Each row below holds a small network's activations on one input, seen along a few directions.
In each table, some parts of the input vary, and every possible input appears once, in random order.
Descriptions start from the smaller parts, as in this example, which fits no table here: one of 6 places along a line, together with either a single point or one of 11 places along a line or (one of 3 separate values, together with one of 8 places around a ring).
Shared parts are said once, and a part with two or three values counts as separate values.
In the rows, zero is written as 128.

Other details of the inputs shift rows strongly along three fixed directions, in all tables alike. That doesn't count.

Rows:
x1: [169 243 124 132 152  70 123  83 156 187 145 117 117 120]
x2: [126 193 173 165 188  97 105 119 142 151 117 114 150  73]
x3: [105 127 165 164 171 122 113 148 120 117 101 129 156  74]
x4: [139 183 159 155 165 103 111 110 142 155 130 118 141 104]
x5: [122 126 144 134 149 138 112 123 130 131 141 117 141 148]
x6: [121 162 135 137 146  99 132 133 130 125  94 143 122  64]
x7: [112  88 144 124 130 163 110 146 137 110 137 110 119 153]
x8: [159 172  88 105  95  87 156 116 131 143 121 147  90 124]
x9: [140 149 155 129 152 145  96 113 152 148 173  88 135 201]
x10: [122 153 148 153 161 112 119 131 134 135 117 125 146  91]
x11: [131 149 148 136 146 124 115 110 135 143 144 118 142 137]
x12: [153  84  87 105  81 144 153 129 123 126 157 130 113 202]
x13: [140 102 130 128 119 153 124 122 138 134 158 114 130 185]
x14: [139 112 107 109  87 136 136 138 126 119 121 132 104 135]
x15: [138  74 120 113 108 168 123 132 134 122 169 108 125 224]
x16: [118  95 111 142 116 125 152 155  98 106  92 158 137  85]
x17: [102  91 150 129 138 150 122 153 127  99 114 129 133 116]
x18: [144 166 149 138 153 123 109 100 150 157 154 107 134 152]
x19: [124  99  93 137 109 115 168 144  99 113  86 169 133  66]
x20: [117 143 103 125 115  99 149 136 113 121  88 157 112  56]
x21: [ 91  95 187 154 179 166  93 142 135 109 139  99 167 133]
x22: [139 127  78 111  74 107 162 140 112 120  88 164  99  80]
x23: [118 165 126 151 151  88 145 126 112 134  85 156 144  33]
x24: [ 99  97 182 141 160 170  85 153 149 110 138  91 135 145]
x25: [149 186 129 118 129 105 115 111 151 154 144 110  99 142]
x26: [161 214 118 101 127  97 113  87 162 175 165 104  91 170]
x27: [164 143  76  93  83 112 155  98 128 150 165 134 106 194]
x28: [121 181 158 136 154 114 100 121 143 138 111 116 129  78]
x29: [113 102 103 133 110 117 158 145  91 105  89 167 140  74]
x30: [119  72 119 132 121 152 138 145 117 107 127 134 139 139]
x31: [107 124 171 127 155 150 100 131 146 118 143 101 133 152]
x32: [129 120 121 106 101 144 124 126 132 123 135 121 112 148]
x33: [ 88  59 156 130 132 165 121 164 116  82 113 129 142 119]
x34: [150 173  94 100  90  98 142 109 127 144 123 141  99 118]
x35: [128  36 105 110  85 180 145 133 115 107 156 130 130 204]
x36: [162 194 108 123 127  90 139  88 138 170 140 136 118 128]
x37: [115 127 181 132 156 164  79 131 155 125 146  84 132 155]
x38: [108 131 174 142 163 139 100 145 146 116 122 108 135 116]
x39: [103  77 157 135 145 164 109 142 121 105 143 112 153 158]
x40: [130 126 115 122 120 130 135 120 119 129 136 131 131 148]
x41: [109 135 170 149 175 142  99 130 132 127 132 108 157 122]
x42: [121  99 122 128 119 138 140 133 113 118 126 137 140 126]
x43: [106 111 110 127 110 114 148 151 105 105  85 160 119  58]
x44: [155 108  60  98  73 121 171 117 113 133 137 155 108 160]
x45: [145 113  78 116  94 114 161 125 110 127 121 156 115 133]
x46: [109  68  98 139 107 135 162 161  88  93  80 171 141  75]
x47: [163 143  73  93  84 111 154  96 126 153 161 136 103 196]
x48: [120 105 140 136 141 145 125 131 128 124 132 123 144 132]
Description of these inputs: one of 6 places along a line, together with either one of 3 separate values or one of 5 places along a line.
Changing only the place on the line of 6 turns x8 into x17. The same change can be made to x25. Which row results?
> x26
Changing only the place on the line of 6 turns x2 into x23. The same change can be made to x4. Which row results?
> x35
Change only the choice among 3 separate values in x22. List by row number the other rows that result.
> x24, x38
Change only the choice among 3 separate values in x32. List by row number the other rows that result.
> x20, x31
Change only the place on the line of 5 in x15. List by row number the other rows that result.
> x1, x9, x10, x13

Rows:
x49: [113  90 134 101 109 157 110 130 114 108 157 111 129 197]
x50: [152 128  70 112  77  88 188 112 108 140 114 175 116 102]
x51: [ 90 101 109 128 130 115 162 154 103  87  64 176 136  29]
x52: [116  37 123 130 103 171 135 147  98  93 132 132 155 160]
x53: [151 159 124 140 119 113 122 112 138 157 136 121 120 124]
x54: [ 88 111 158 136 146 128 136 141 111  95  88 148 141  60]
x55: [127 190 161 159 181 100 102 114 135 157 138 106 156 109]
x56: [119 125  75 110  82  92 177 144  79 100  70 192 117  63]
x57: [ 97 106 206 166 198 164  84 131 155 127 161  82 168 150]
x58: [ 77  46 134 137 142 158 135 169 111  81  96 147 138  80]
x59: [119 157 165 159 187 123 100 121 132 133 129 115 167 109]
x60: [109  88 119 117 110 147 123 143 108 107 137 124 123 171]
x61: [115  97 148 149 162 144 124 133 135 130 139 126 144 134]
x62: [151 225  83  96 121  71 147 100 128 154 121 148 109 115]
x63: [142 139  80 104 100 101 151 124 105 135 134 144 101 148]
x64: [110 207 145 142 171  72 121 118 138 150 104 140 121  48]
x65: [160 196 119 119 131  90 145  81 141 166 143 136 126 134]
x66: [160 106  96 109  75 143 139 116 131 141 146 125 113 170]
x67: [192 118  82 135  91 104 166 139 141 140 133 141  89 169]
x68: [153 192 167 161 166  87 113 148 161 138 105 111 107  97]
x69: [127 111 116 143 143 130 134 133 113 128 131 132 144 130]
x70: [148 144 112  98 100 139 125 119 146 135 147 118  96 163]
x71: [121 147 164 162 176 139 100 132 145 145 122  97 151  98]
x72: [128 150 143 126 145 143  95 121 154 141 144 102 109 146]
x73: [156 120  88 117  90 135 147 121 127 136 126 144 115 134]
x74: [146 135 121  95  91 145 118 114 140 136 141 112 104 167]
x75: [136 145 139 130 156 126 124 108 144 144 146 120 141 144]
x76: [153 120 110 116  86 148 133 115 131 136 142 131 122 167]
x77: [128 164 157 101 142 127 109 105 157 146 180  89 121 183]
x78: [117 101 157 112 115 178  88 130 152 117 158  87 121 183]
x79: [ 83  93 160 154 143 142 107 173 117 100  81 132 135  43]
x80: [114  48 132 130 109 176 136 145  98  93 134 132 159 171]
What do these inputs look like to the network?
> one of 2 separate values, together with either a single point or (one of 3 separate values, together with one of 5 places around a ring)
Changing only the choice among 2 separate values turns x64 into x57. The same change can be made to x77. Which row results?
> x50

Rows:
x81: [178 190 120 117 124 118 117  77 161 182 181  98 114 203]
x82: [115 186 108 119 129  69 159 127 123 123  66 172 101   6]
x83: [139 138 123 133 103 107 139 153 131 118  83 148 103  64]
x84: [148 136 124 134 122 115 136 108 133 147 147 131 128 144]
x85: [107 107 164 167 174 136 126 159 126 107 104 129 161  82]
x86: [ 74 117 151 143 148 121 119 171 103  84  66 144 139  27]
x87: [132 130 156 128 139 145  93 148 155 126 139  95 101 164]
x88: [103  36 134 132 122 167 143 155 107  93 132 139 151 155]
x89: [ 96  94 161 122 119 158 107 154 124  93 119 117 134 123]
x90: [109 137 198 152 185 144  85 122 143 130 151  92 170 136]
x91: [145 127  97 127 117 112 146 117 122 145 142 138 115 152]
x92: [153 170  67  78  68  86 171 101 132 141 114 165  73  98]
x93: [173 120  53  90  44 104 178 141 122 124 111 164  61 147]
x94: [101 112 158 152 153 143 115 138 106 110 104 134 169  86]
x95: [172 210 102 124 135  87 130  94 152 179 148 116 115 143]
x96: [155 131  87 100  95 127 139 101 126 150 168 123 117 201]
x97: [119  83 113  81 100 170 121 126 147 111 163 107  88 209]
x98: [134 168 163 164 177 112 113 122 144 141 120 119 150  88]
x99: [122   8 109 107  67 201 127 181 125  82 131 118 100 196]
x100: [127 114  99 146 121 116 152 140 109 124  91 158 134  74]
x101: [153 172 143 115 145 119 111  90 150 162 187  94 130 214]
x102: [118  62 140 133 101 172 120 175 125  92 101 125 114 115]
x103: [102 140 187 152 197 140  85 128 138 128 149  91 164 140]
x104: [128 160 128 105 112 113 124 126 132 124 131 122 108 144]
x105: [130  87 154 115 128 179 105 117 135 122 182  98 148 231]
x106: [ 89  99 158 125 138 162 110 143 134 101 107 123 127  84]
x107: [126 141 110 156 136  85 165 138 109 123  74 172 138  38]
x108: [119  41 123 126 110 166 147 148 116 106 146 130 136 178]
x109: [110  80  87 134 103 124 165 151  89 109  91 174 140  72]
x110: [109 126 178 165 192 144  97 147 141 125 130 101 158 116]
x111: [113 192 125 126 129  87 120 131 121 130  86 140 117  47]
x112: [174 199 114 115 139 103 119  81 162 181 185  98 108 213]
x113: [177 134  51 106  68 108 177 112 117 150 129 156 102 141]
x114: [154 198 108 119 140  86 133  90 138 170 156 125 118 155]
x115: [110  71 145 146 140 166 114 143 125 115 143 114 147 152]
x116: [156 183  80 121 103  76 165  96 113 162 113 161 122  84]
x117: [122  98 151 129 136 166 107 120 130 124 162  99 153 180]
x118: [125 126  91  89  92 130 141 122 134 124 123 139  89 126]
x119: [132 191 131 111 117 103 113 114 132 143 120 118 111 102]
x120: [119 201 173 153 195 112  83  99 138 152 134 107 162 109]
x121: [131  58  42 101  61 129 190 145  72  96 103 188 120 137]
x122: [107 153 175 150 181 119 106 124 123 123 120 125 165 104]
x123: [ 95 113 190 166 183 140 106 137 130 118 120 118 175  88]
x124: [119  38 121 131 100 178 137 146 109 109 138 130 140 159]
x125: [142 180 167 153 171 113 104 103 158 158 145 104 144 133]
What do these inputs look like to the network?
> one of 5 places around a ring, together with either one of 3 separate values or one of 6 places along a line
Changing only the place on the ring of 5 turns x101 into x103. The same change can be made to x107. Which row results?
> x112
Changing only the place on the ring of 5 turns x117 into x90. The same change can be made to x102. Which row results?
> x83
Which other rows agree with x96 in the place on the ring of 5? List them by row number.
> x95, x99, x100, x109, x111, x115, x118, x120
Change only the place on the line of 6 in x84. List by row number the other rows that result.
> x90, x98, x105, x123, x125
Change only the choice among 3 separate values in x92. List by row number the other rows that result.
> x83, x89
